A small network was shown many inputs. Here are its activations along a few directions, one row for each input.
Each table varies a few parts of the input and shows all the possible inputs, shuffled.
Descriptions start from the smaller parts, as in this example, which fits no table here: one of 8 places around a ring, together with either a single point or (one of 2 separate values, together with one of 4 places along a line) or one of 9 places along a line.
Shared parts are said once, and a part with two or three values counts as separate values.

Other details of the inputs vary at random and push rows far along two fixed directions, the same in every table; ignore that.
To show where, the next rows are all for the same input, with only those details redrawn:
+0.06 -2.53 -0.31 +5.22 +1.53 -0.49 -0.57 +0.72 -4.06 -1.93 +0.32 -0.52 +2.46 +2.18
-1.32 -0.14 -0.03 -0.52 +1.30 -0.75 -1.84 +2.83 -0.48 -3.87 -0.77 +3.17 -0.73 -0.29
-1.27 -0.21 -0.04 -0.35 +1.30 -0.74 -1.79 +2.76 -0.58 -3.80 -0.74 +3.05 -0.64 -0.22
+0.04 -2.57 -0.32 +5.30 +1.57 -0.50 -0.58 +0.72 -4.14 -1.98 +0.31 -0.53 +2.51 +2.22
+1.67 +0.96 -0.18 -2.23 -1.96 +0.88 +0.25 +1.05 +3.45 +2.16 +1.09 +1.32 -2.32 -1.52
+0.44 -0.04 -0.16 -0.29 -0.30 +0.12 -0.55 +1.53 +0.81 -0.46 +0.37 +1.54 -0.93 -0.44
+0.11 -2.60 -0.32 +5.39 +1.54 -0.47 -0.52 +0.65 -4.16 -1.86 +0.36 -0.63 +2.55 +2.25
-1.42 -0.16 -0.02 -0.50 +1.40 -0.80 -1.91 +2.90 -0.58 -4.06 -0.84 +3.25 -0.70 -0.27

Table:
r1: -0.96 -0.91 +0.88 +4.68 +1.43 -1.54 -0.59 -1.28 -3.78 -2.98 -0.64 -2.33 +3.33 +1.78
r2: +0.36 +0.26 +0.86 -3.19 +2.17 -0.74 +0.55 +0.30 -0.67 +1.13 -2.77 +0.67 -1.56 +2.14
r3: -1.13 +1.82 +0.24 -0.59 +0.24 -0.77 -0.30 -0.46 +1.56 -1.63 -0.29 -0.33 -0.72 -0.90
r4: +0.44 +0.08 +1.02 +3.33 -0.80 -0.63 +1.38 -2.26 -0.83 +1.27 +1.09 -3.49 +2.22 +0.99
r5: +0.09 -0.69 +0.47 +2.46 -0.58 +1.12 +0.94 -2.57 -1.87 +2.42 +1.68 -2.35 +2.74 +0.14
r6: -3.22 +0.72 +0.39 -1.53 +1.71 +0.33 -2.15 +0.68 -1.14 -3.89 -0.84 +2.32 +0.65 -1.01
r7: -0.24 -0.30 +0.57 -2.97 +2.40 -0.43 +0.89 +0.21 -0.06 +1.16 -2.79 +0.40 -1.86 +2.11
r8: +1.78 -2.33 -0.50 +3.74 -0.65 +0.40 +0.78 -0.56 -0.92 +2.15 +1.14 -1.70 +1.06 +0.78
r9: -1.84 +0.27 +0.18 -2.84 +4.38 -1.40 -0.35 +1.44 -1.70 -2.25 -3.51 +2.00 -1.89 +2.36
r10: +1.55 +0.98 -0.77 -1.95 -1.41 +0.57 +0.31 +0.87 +3.36 +1.93 +1.04 +1.33 -2.69 -1.89
r11: +2.98 +0.08 -1.17 +0.43 -3.64 +2.65 +2.17 -2.01 +2.09 +6.21 +2.28 -1.87 -0.48 -0.40
r12: +0.85 -2.06 -1.23 +3.23 -1.09 +1.28 +0.93 -1.41 -1.53 +2.26 +0.78 -1.58 +1.41 +0.76
r13: +1.76 +0.16 -0.37 -0.57 -3.06 +1.73 +1.95 -4.14 +3.00 +5.45 +1.80 -3.69 +0.45 -0.98
r14: -0.73 +2.69 +0.85 -8.33 +1.55 -0.23 +0.04 +1.97 +3.55 +0.64 -3.03 +3.40 -4.73 +0.16
r15: -1.50 +0.97 -0.32 -1.29 +0.51 +0.95 -0.75 -0.79 +0.36 -0.53 +0.30 +0.74 -0.10 -1.68
r16: -0.39 +2.23 +0.52 -5.68 -1.21 -0.47 -0.90 +3.07 +4.35 -1.00 -0.13 +4.54 -3.70 -3.04
r17: +0.04 +0.01 +0.00 -0.64 -0.34 -0.89 -0.18 +1.58 +1.19 -1.19 -0.36 -0.13 -0.90 -0.82
r18: -0.83 -0.34 +0.19 -0.53 +1.13 -1.18 -1.99 +2.62 -0.93 -3.87 -1.10 +3.21 -0.49 -0.63
r19: +1.98 +0.93 -0.86 -0.44 -2.69 +1.68 +2.09 -4.17 +2.84 +5.33 +2.20 -3.58 +0.12 -1.01
r20: +0.23 +2.73 +0.79 -2.63 -1.92 +0.29 +0.45 -0.81 +4.12 +1.22 +0.49 -0.64 -1.62 -1.53
r21: +3.58 +0.59 +0.27 +0.38 -3.46 +0.31 +2.75 -0.89 +2.62 +5.42 +2.44 -3.39 -0.44 -0.63
r22: -2.07 -2.33 +0.00 +4.18 +1.97 +0.39 -0.89 -1.61 -4.41 -1.82 -0.12 -1.50 +3.68 +1.02
r23: +0.46 -0.61 +0.46 +3.48 -0.69 -0.14 +1.07 -2.54 -0.24 +1.43 +0.63 -3.83 +1.81 +0.82
r24: -2.39 +0.07 -1.34 -0.60 +1.45 -0.19 -1.62 +1.78 -1.30 -4.02 -1.19 +3.24 -0.67 -0.61
r25: -0.33 -2.46 -0.82 +4.71 +0.89 -0.02 -0.54 -0.38 -5.10 -1.72 -0.33 -0.41 +3.04 +1.82
r26: -2.33 +3.25 +0.69 -7.18 -1.08 -0.32 -0.98 +0.29 +4.33 -1.78 -0.60 +2.98 -2.27 -3.21
r27: +1.91 +0.91 -0.26 -0.74 -3.06 +1.89 +1.88 -3.85 +2.78 +5.20 +2.12 -3.41 +0.51 -0.62
r28: +3.82 +0.60 -0.78 +0.81 -2.94 +0.74 +2.59 -1.23 +2.92 +5.44 +2.38 -3.68 -1.09 -0.76
r29: +0.27 +0.71 +0.10 -0.68 -0.39 -0.69 -0.19 +1.78 +0.94 -1.27 +0.03 +0.01 -0.77 -0.42
r30: -2.69 +0.59 +0.61 -1.69 +1.47 -0.08 -2.29 +0.48 -1.44 -3.80 -1.15 +2.39 +0.80 -1.43
r31: -0.25 +0.42 +1.08 -3.15 +2.23 -0.96 +1.13 +0.50 -0.52 +1.32 -2.31 +0.67 -1.36 +2.28
r32: -1.25 -1.69 +0.07 +3.69 +1.38 -0.70 -0.70 -2.36 -4.41 -2.47 -0.39 -2.13 +4.10 +1.64
r33: +0.64 +1.25 -0.45 -2.87 -2.61 +1.15 +0.82 +0.17 +2.64 +2.51 +0.90 +1.51 -1.72 -1.81
r34: +2.42 -1.09 +0.07 +3.33 -1.02 -0.60 +1.04 -0.39 -1.46 +1.40 +0.91 -3.12 +1.58 +0.87
r35: -1.32 -0.21 -0.03 -0.37 +1.34 -0.76 -1.83 +2.80 -0.61 -3.90 -0.77 +3.11 -0.64 -0.22
The inputs of r20 and r23 match in every part but one. If r35 is changed in the same way as r20 into r23, which row does it become?
> r8
What is each input in this table made of?
> one of 5 separate values, together with either a single point or one of 6 places around a ring
Change only the place on the ring of 6 in r19. List by row number the other rows that result.
> r3, r10, r15, r24, r28
Change only the place on the ring of 6 in r32. List by row number the other rows that result.
> r1, r18, r25, r30, r34
Change only the choice among 5 separate values in r9. List by row number the other rows that result.
> r2, r7, r14, r31

Table:
r36: -1.26 -4.64 -0.64 +5.96 +1.09 -0.93 -3.13 +2.91 -7.18 -6.81 -0.17 +2.15 +4.61 +0.62
r37: +3.69 -3.84 -3.40 +8.32 -3.42 +2.06 +1.64 -1.64 -2.85 +3.59 +3.81 -4.08 +3.07 +0.39
r38: +3.68 -2.36 -0.32 +8.28 -2.26 +2.46 +1.07 -1.65 -2.98 +4.77 +4.93 -2.35 +3.69 +0.72
r39: +2.56 -0.75 -1.06 +0.51 +0.07 +3.57 +3.40 -4.70 +1.41 +9.71 +1.48 -3.66 -0.63 +1.66
r40: -2.78 -4.14 +0.18 +2.02 +4.77 -0.98 -1.59 -0.29 -8.93 -4.27 -3.93 +0.60 +4.13 +4.06
r41: +2.26 -2.86 +1.93 +6.35 +1.79 -2.78 +1.91 +1.38 -5.56 +0.16 -0.10 -2.70 +3.37 +5.13
r42: -1.03 -2.92 -0.67 +6.41 +4.89 -3.24 -0.93 +2.89 -5.12 -6.56 -2.87 -0.85 +1.21 +5.09
r43: -4.22 +1.10 +1.29 -4.14 +5.19 -0.03 -2.38 +1.40 -2.98 -3.76 -3.21 +5.14 -0.70 +1.09
r44: +6.07 +0.82 +1.69 +1.96 -1.87 +0.37 +3.64 -0.71 +2.08 +8.31 +2.65 -4.09 -1.29 +2.34
r45: +4.29 -1.23 -1.93 +4.68 -3.85 +3.66 +2.05 -1.70 +3.05 +7.45 +5.35 -2.40 -0.11 -1.77
r46: -3.86 -3.39 -1.80 +4.10 +6.01 -0.53 -1.33 -1.27 -7.10 -4.78 -3.78 +0.66 +2.54 +4.51
r47: +0.77 +0.52 +1.44 -4.84 +0.59 -3.41 -0.99 +4.76 +1.32 -3.11 -2.89 +2.97 -3.10 -0.13
r48: -2.91 +5.52 +1.03 -7.64 -1.10 +0.49 -0.88 -0.84 +8.28 -1.12 +0.28 +1.61 -4.00 -5.50
r49: +3.00 +0.66 +1.13 -0.06 -5.02 +0.81 +2.38 -5.53 +2.53 +6.08 +2.27 -6.30 +2.65 -1.88
r50: +1.95 +1.23 -0.74 +2.17 -3.99 +1.55 +2.60 -6.55 +4.09 +5.51 +2.71 -6.72 +0.89 -1.14
r51: -1.30 +0.74 +0.66 -2.62 -1.81 +0.16 -2.58 +4.36 +0.93 -3.36 +0.86 +6.30 -1.03 -3.44
r52: -4.89 -0.89 -0.79 +4.04 +2.62 -2.84 -1.71 -1.51 -5.25 -8.47 -1.78 -2.18 +4.63 +0.67
r53: -0.08 +1.34 -0.78 -3.80 +1.04 -2.81 -0.47 +4.75 +2.05 -3.70 -2.93 +2.16 -4.24 -0.13
r54: -2.38 +5.67 +2.68 -9.45 -3.23 -0.36 -0.89 +0.04 +6.87 -0.73 +0.23 +2.36 -2.07 -4.97
r55: -5.01 +3.70 +2.63 -2.91 +2.23 -1.31 -3.11 +0.30 +0.04 -7.08 -1.09 +2.30 +1.02 -1.88
r56: +0.97 +3.54 +0.78 -6.89 +0.31 -0.82 +0.14 +4.29 +7.67 +0.76 -0.82 +2.97 -7.37 -1.78
r57: +3.00 -0.90 -2.41 -1.20 -2.06 +2.77 +3.81 -4.45 +0.90 +8.47 +0.33 -3.68 -0.78 +1.08
r58: -2.56 +0.90 +1.43 -5.96 +1.68 +0.18 -0.60 +0.82 -0.87 -0.17 -2.73 +4.36 -1.01 +0.29
r59: +0.06 +2.16 -2.34 -5.29 -3.68 +1.97 -2.03 +2.94 +7.60 -0.89 +1.39 +5.44 -5.49 -5.02
What is each input in this table made of?
> one of 4 separate values, together with one of 6 places around a ring
The inputs of r41 and r44 match in every part but the place on the ring of 6. If r51 is changed in the same way as r41 into r44, which row does it become?
> r38
Change only the choice among 4 separate values in r49. List by row number the other rows that result.
> r36, r40, r47
Change only the place on the ring of 6 in r48. List by row number the other rows that result.
> r49, r50, r52, r54, r55
Start at r40 and move only the place on the ring of 6, one step at a time. The first step leads to r58. Which rows follow, in order?
> r43, r39, r46, r57
